These are the activations of a small network on made-up records, seen along a few directions, one row for each record.
After each row come some of the record's fields: BUZUM, FARU, PARIB, MAB, VOLIZ, LAN.
Not every record has every field; a missing one is left out.
Other fields move the rows too, some of them a lot.
In the rows, 500 means zero.
Strong random noise was added to every row along 23 fixed directions; ignore it. To show where, here is one row again and again, with new noise each time:
[477 631 651 459 391 413 548 404 409 494 463 476 693 335 348 509 629 487
 518 542 607 523 390 504 581 667 468 201 485 579 475 411 490 362 643]
[347 450 483 733 581 519 512 491 546 598 316 599 726 445 675 464 473 196
 634 485 508 558  55 517 371 692 412 197 406 467 420 419 351 306 734]
[514 453 378 516 633 564 309 268 544 699 499 546 542 334 679 196 765 736
 738 478 314 445 740 547 520 538 607 412 305 475 429 416 530 453 285]
[504 933 443 335 566 172 425 716 311 636 817 386 711 500 358 689 437 487
 369 598 607 482 526 439 556 661 452 542 564 543 916 658 479 584 823]
[415 684 278 262 433 446 454 335 382 422 560 530 526 540 460 498 657 590
 604 306 359 566 572 687 394 303 402 595 654 342 590 532 472 391 741]
[159 210 404 552 474 667 621 378 532 468 297 616 498  66 603 475 513 317
 442 435 738 586 379 656 483 532 676 405 556 566 431 269 406 531 422]
[153 469 631 399 745 457 582 580 304 509 343 386 440 513 348 839 624 402
 396 544 563 577 628 558 490 380 429 673 583 768 638 494 354 534 311]
[625 569 596 545 448 648 659 511 657 371 679 272 552 494 263 480 471 475
 636 640 452 467 568 550 433 393 543 453 486 306 479 273 502 470 524]
[411 442 589 234 580 424 587 447 639 793 821 621 750 512 572 729 694 392
 660 443 373 785 618 410 485 752 439 502 520 609 522 319 726 468 509]
[530 675 365 606 515 474 312 643 310 528 603 635 334 413 410 551 543 700
 467 573 464 438 556 542 519 596 370 720 784 579 567 554 353 440 484]
[621 591 605 224 451 583 353 506 630 387 916 641 296 593 456 253 646 674
 794 403 277 447 547 550 447 402 541 405 444 544 421 240 480 332 313]
[769 487 369 552 498 454 325 592 416 844 672 557 616 368 735 443 208 510
 416 363 717 336 491 386 561 639 447 513 214 506 537 618 488 675 423]
[393 525 710 517 734 518 746 600 685 356 430 395 608 197 168 681 690 807
 589 652 512 632 613 708 407 514 714 766 600 485 307 346 539 565 677]
[298 718 532 490 330 501 457 396 456 438 581 435 389 357 488 434 721 409
 283 494 578 481 471 625 608 548 507 615 899 429 446 363 561 416 570]
[251 538 747 410 457 440 445 485 563 575 564 342 443 662 674 305 657 438
 531 299 462 670 304 668 541 231 644 447 497 485 272 250 580 556 654]
[409 771 474 435 418 659 399 892 590 473 679 542 370 729 475 494 372 641
 474 813 407 427 398 433 524 450 278 736 458 304 594 529 516 293 673]
[817 444 564 588 644 492 484 643 516 579 445 516 581 479 372 710 339 286
 504 357 715 546 305 443 359 683 403 652 840 483 565 675 501 322 634]
[625 275 305 735 197 597 689 616 494 644 368 618 595 651 628 687 487 649
 443 624 504 569 577 608 518 610 171 324 441 455 376 389 572 531 472]
[199 204 343 558 391 592 802 277 638 335 478 288 665 552 660 579 385  44
 350 564 507 500 452 648 512 573 625 360 601 282 818 547 462 659 392]
[630 801 381 562 536 383 592 679 596 363 576 576 676 505 540 689 416 634
 519 428 362 411 636 653 490 527 322 758 379 246 330 571 607 713 669]
[317 380 551 389 460 542 757 414 749 440 392 444 686 560 430 648 731 569
 403 562 357 502 478 566 494 634 499 303 390 372 396 489 571 400 557]
[412 742 399 632 497 466 401 649 490 410 252 695 602 512 681 449 568 480
 645 541 420 503 533 611 630 580 291 376 420 377 409 478 604 431 517]
[485 303 560 375 507 566 503 530 368 579 413 417 597 613 397 458 420 814
 585 479 476 670 595 551 605 391 522 507 406 372 441 475 661 533 574]
[663 434 486 402 275 620 333 528 290 707 514 537 287 512 541 425 512 623
 367 520 793 615 483 527 528 453 373 698 792 623 615 431 587 345 538]
[534 314 457 427 283 446 641 342 601 529 539 399 635 653 677 412 545 493
 520 435 482 474 424 620 453 436 532 229 345 466 603 579 506 482 575]

[243 498 311 521 553 407 380 511 326 569 932 481 375 589 600 328 391 348
 363 376 261 234 381 364 464 464 520 421 490 470 550 427 373 450 485]	<BUZUM:vopam FARU:mana PARIB:lav MAB:tazu VOLIZ:par>
[478 783 266 412 295 600 555 233 769 137 514 399 345 475 508 469 594 184
 303 636 371 269 375 483 401 383 561 507 498 375 848 646 239 460 595]	<BUZUM:basek FARU:mana PARIB:lav MAB:sume VOLIZ:par>
[785 609 441 771 462 618 547 349 645 306 286 277 488 598 493 473 495 265
 392 837 345 417 551 381 562 557 502 463 406 402 753 510 499 636 443]	<BUZUM:basek FARU:mana PARIB:lav MAB:sume VOLIZ:noz>
[521 545 664 268 631 652 320 512 555 578 427 555 633 564 352 540 438 737
 680 314 379 678 528 441 691 575 489 515 348 221 214 561 570 543 428]	<BUZUM:relib FARU:mana PARIB:vuvi MAB:tazu VOLIZ:noz>
[533  66 534 556 588 750 608 329 567 562 574 322 376 661 688 408 396 371
 387 394 439 322 641 508 405 374 476 688 393 371 350 410 591 539  85]	<BUZUM:basek FARU:mana PARIB:vuvi MAB:tazu VOLIZ:noz>
[559 498 669 569 520 572 389 501 429 309 316 556 372 642 544 509 417 363
 577 433 566 717 481 691 641 568 482 638 806 481 496 468 497 723 244]	<BUZUM:zupa FARU:mana PARIB:lav MAB:sume VOLIZ:tunam LAN:vuba>
[369 715 473 688 483 374 411 868 470 334 638 566 430 555 424 357 401 693
 473 608 288 463 475 484 686 526 550 491 642 310 334 395 656 548 712]	<BUZUM:relib FARU:mana PARIB:lav MAB:sume VOLIZ:tunam LAN:vuba>
[200 559 312 615 406 485 557 573 478 453 450 743 504 249 533 729 568 511
 586 543 532 667 510 726 490 587 405 604 778 580 521 547 290 564 554]	<BUZUM:basek FARU:big PARIB:vuvi MAB:tazu VOLIZ:noz>
[451 642 290 671 197 428 670 421 474 636 775 353 615 385 477 524 520 465
 568 616 487 363 601 490 378 297 382 375 482 450 535 493 361 400 701]	<BUZUM:vopam FARU:mana PARIB:vuvi MAB:sume VOLIZ:tunam LAN:vuba>
[425 333 657 264 399 464 688 367 457 514 713 370 568 417 232 473 665 526
 480 356 711 490 343 622 336 495 648  65 626 603 449 303 357 274 583]	<BUZUM:basek FARU:big PARIB:vuvi MAB:sume VOLIZ:par>
[435 546 359 361 371 538 671 591 401 635 422 279 603 436 244 720 421 654
  61 606 700 494 595 416 565 395 473 404 243 373 500 361 538 701 738]	<BUZUM:basek FARU:mana PARIB:vuvi MAB:sume VOLIZ:par>
[470 514 439 575 143 328 593 371 545 442 506 607 356 476 766 417 703 540
 500 574 383 407 565 491 526 275 458 428 350 845 506 543 522 474 508]	<BUZUM:vopam FARU:mana PARIB:lav MAB:sume VOLIZ:noz>
[488 285 642 416 645 574 403 484 404 750 545 489 547 562 381 507 413 765
 652 252 496 856 402 603 458 473 596 641 586 400 236 373 496 659 624]	<BUZUM:zupa FARU:big PARIB:vuvi MAB:tazu VOLIZ:noz>
[754 550 448 691 364 220 383 561 324 789 622 533 552 364 582 569 371 530
 343 181 624 372 328 367 507 478 410 405 452 704 323 710 335 609 711]	<BUZUM:vopam FARU:big PARIB:lav MAB:sume VOLIZ:tunam LAN:vuba>
[745 448 246 688 436 817 429 403 509 610 367 606 520 274 676 321 300 396
 553 543 711 404 404 478 329 537 363 624 413 277 444 404 499 345 555]	<BUZUM:relib FARU:mana PARIB:vuvi MAB:tazu VOLIZ:tunam LAN:vuba>
[547 313 553 457 518 455 429 618 654 480 521 576 433 567 509 576 462 708
 278 417 536 496 369 561 634 822 699 524 709 493 516 808 404 689 350]	<BUZUM:relib FARU:mana PARIB:lav MAB:sume VOLIZ:tunam LAN:vuba>
[715 606 649 264 376 516 585 212 473 300 574 497 541 345 313 578 461 573
 430 447 502 336 551 372 527 506 446 623 280 554 427 588 484 521 458]	<BUZUM:relib FARU:mana PARIB:lav MAB:sume VOLIZ:tunam LAN:nimug>
[669 409 448 536 427 617 301 665 513 517 594 675 328 615 558 194 331 686
 744 521 451 618 211 474 376 385 530 488 534 462 473 440 456 298 768]	<BUZUM:zupa FARU:mana PARIB:vuvi MAB:sume VOLIZ:par>
[672 352 520 413 495 420 528 427 386 129 364 518 342 526 206 507 356 502
 199 320 304 444 523 282 697 447 679 384 433 567 457 409 659 727 468]	<BUZUM:basek FARU:mana PARIB:lav MAB:sume VOLIZ:tunam LAN:vuba>
[552 232 411 445 474 416 493 608 259 531 904 701 343 892 525 546 357 475
 322 486 215 460 287 271 408 695 317 393 560 707 601 324 515 401 513]	<BUZUM:relib FARU:mana PARIB:lav MAB:sume VOLIZ:noz>
[384 501 540 364 435 762 590 355 395 387 439 687 682 337 623 596 234 436
 493 572 723 526 322 662 490 777 256 693 283 333 437 465 397 591 437]	<BUZUM:zupa FARU:mana PARIB:vuvi MAB:tazu VOLIZ:noz>
[459 531 549 319 533 462 401 450 299 534 478 551 458 627 466 658 459 441
 393 313 588 576 366 559 496 538 376 544 572 591 578 584 305 588 437]	<BUZUM:zupa FARU:big PARIB:lav MAB:sume VOLIZ:tunam LAN:vuba>
[457 660 487 519 282 477 643 334 423 258 386 668 474 473 648 611 592 316
 476 572 526 580 365 671 420 492 301 590 506 678 508 309 458 562 603]	<BUZUM:vopam FARU:big PARIB:lav MAB:sume VOLIZ:tunam LAN:vuba>
[623 178 718 684 445 527 638 564 528 347 422 539 577 648 552 338 398 470
 784 550 528 654 318 640 467 578 543 253 604 522 433 386 612 407 511]	<BUZUM:zupa FARU:big PARIB:lav MAB:sume VOLIZ:tunam LAN:vuba>
[463 499 624 173 497 437 331 497 544 757 771 594 592 641 662 431 489 490
 499 180 583 481 517 484 668 715 528 364 442 408 368 528 664 542 230]	<BUZUM:vopam FARU:mana PARIB:lav MAB:tazu VOLIZ:tunam LAN:nimug>
[310 473 451 184 292 586 567 663 548 348 266 608 346 630 554 556 662 797
 253 607 660 475 665 722 647 430 436 383 333 554 553 475 563 575 271]	<BUZUM:vopam FARU:big PARIB:lav MAB:sume VOLIZ:tunam LAN:vuba>
[555 514 482 596 716 404 530 675 297 338 278 457 579 591 470 462 368 343
 437 404 476 391 610 386 577 396 441 286 303 436 388 313 729 514 476]	<BUZUM:relib FARU:mana PARIB:vuvi MAB:sume VOLIZ:tunam LAN:vuba>
[835 603 636 381 748 607 235 276 414 613 363 455 519 671 387 611 414 495
 772 362 354 676 489 361 466 427 404 759 354 504 565 722 311 592 379]	<BUZUM:zupa FARU:mana PARIB:vuvi MAB:sume VOLIZ:noz>
[505 307 609 535 456 644 454 577 605 695 520 425 392 540 410 563 503 541
 582 707 676 615 334 514 432 589 594 493 741 674 768 687 227 358 400]	<BUZUM:vopam FARU:big PARIB:lav MAB:tazu VOLIZ:noz>
[453 315 411 786 471 395 718 325 676 310 608 373 543 558 697 392 495 429
 701 526 132 430 675 611 453 324 673 594 493 427 517 601 555 695 468]	<BUZUM:basek FARU:mana PARIB:lav MAB:tazu VOLIZ:tunam LAN:nimug>
[368 484 721 407 734 600 486 336 357 448 485 458 481 561 409 584 614 513
 447 627 496 535 455 540 446 737 452 730 626 571 503 452 393 463 295]	<BUZUM:relib FARU:mana PARIB:vuvi MAB:sume VOLIZ:tunam LAN:vuba>

Here are new rows. What are their fields?
[636 320 418 583 887 378 524 480 348 371 226 786 687 319 525 534 400 500
 458 499 468 632 274 415 345 867 576 622 468 656 543 448 663 526 845]	<BUZUM:vopam FARU:big PARIB:vuvi MAB:sume VOLIZ:tunam LAN:vuba>
[504 532 733 473 531 598 465 393 480 428 406 348 462 332 306 391 502 563
 716 796 664 546 448 455 502 402 720 456 404 711 724 554 278 423 422]	<BUZUM:relib FARU:big PARIB:vuvi MAB:sume VOLIZ:noz>
[487 565 327 551 347 447 360 881 439 579 308 566 327 799 808 456 479 499
 313 599 597 546 713 525 738 363 336 448 470 519 629 484 752 626 354]	<BUZUM:basek FARU:mana PARIB:vuvi MAB:sume VOLIZ:tunam LAN:vuba>
[372 656 612 390 257 535 524 733 943 491 575 511 322 889 579 497 839 590
 445 733 306 588 410 515 555 477 469 316 560 478 484 450 568 324 574]	<BUZUM:zupa FARU:mana PARIB:lav MAB:sume VOLIZ:par>
[649 512 285 550 645 351 475 515 403 697 415 552 637 513 508 485 797 828
 556 677 602 613 476 782 231 806 509 329 631 617 764 467 361 442 758]	<BUZUM:zupa FARU:mana PARIB:vuvi MAB:tazu VOLIZ:par>
[425 568 628 831 758 438 351 446 554 824 530 233 402 434 497 408 782 259
 583 307 409 376 559 381 404 318 570 414 713 570 222 445 364 317 323]	<BUZUM:relib FARU:big PARIB:lav MAB:sume VOLIZ:noz>
[505 633 357 287 412 566 503 419 538 665 475 539 529 130 312 680 560 607
 282 616 661 434 699 271 567 544 501 489 237 616 611 519 411 567 472]	<BUZUM:zupa FARU:mana PARIB:lav MAB:sume VOLIZ:tunam LAN:nimug>
[480 637 585 617 426 418 451 496 532 491 442 353 291 558 608 410 746 248
 472 435 437 497 755 422 580 182 408 763 909 534 434 531 819 273 481]	<BUZUM:basek FARU:mana PARIB:lav MAB:sume VOLIZ:tunam LAN:vuba>
[761 540 383 594 369 385 445 401 506 521 554 377 457 546 758 371 495 418
 291 703 682 456 572 560 557 677 638 629 689 596 959 682 570 719 472]	<BUZUM:vopam FARU:mana PARIB:lav MAB:sume VOLIZ:tunam LAN:vuba>
[488 412 580 499 397 614 373 381 498 624 369 431 496 421 587 293 622 423
 529 477 761 627 588 554 669 592 588 424 869 379 481 484 730 333 356]	<BUZUM:relib FARU:big PARIB:vuvi MAB:sume VOLIZ:par>
[634 244 720 368 517 488 652 432 514 533 371 437 607 423 314 607 524 751
 472 623 668 544 460 472 502 628 650 372 316 740 560 593 457 522 463]	<BUZUM:vopam FARU:mana PARIB:lav MAB:sume VOLIZ:par>
[395 620 291 588 589 359 412 687 468 751 543 367 435 357 308 691 510 443
 438 414 385 575 849 239 659 204 640 515 566 555 551 488 549 695 492]	<BUZUM:vopam FARU:mana PARIB:lav MAB:sume VOLIZ:noz>
[784 520 387 532 560 503 568 366 690 481 445 507 619 394 395 532 585 351
 733 344 363 453 700 354 370 376 488 304 382 441 449 498 543 369 472]	<BUZUM:zupa FARU:big PARIB:vuvi MAB:sume VOLIZ:tunam LAN:vuba>
[237 217 280 325 360 487 657 700 500 458 245 583 488 687 504 671 448 607
 516 534 618 575 525 659 460 334 460 266 476 550 820 795 376 410 480]	<BUZUM:zupa FARU:mana PARIB:lav MAB:tazu VOLIZ:noz>
[545 392 393 674 817 570 309 409 593 746 342 474 594 408 515 306 623 555
 856 450 293 444 688 347 474 499 607 321 383 406 422 619 471 307 272]	<BUZUM:vopam FARU:mana PARIB:lav MAB:sume VOLIZ:noz>
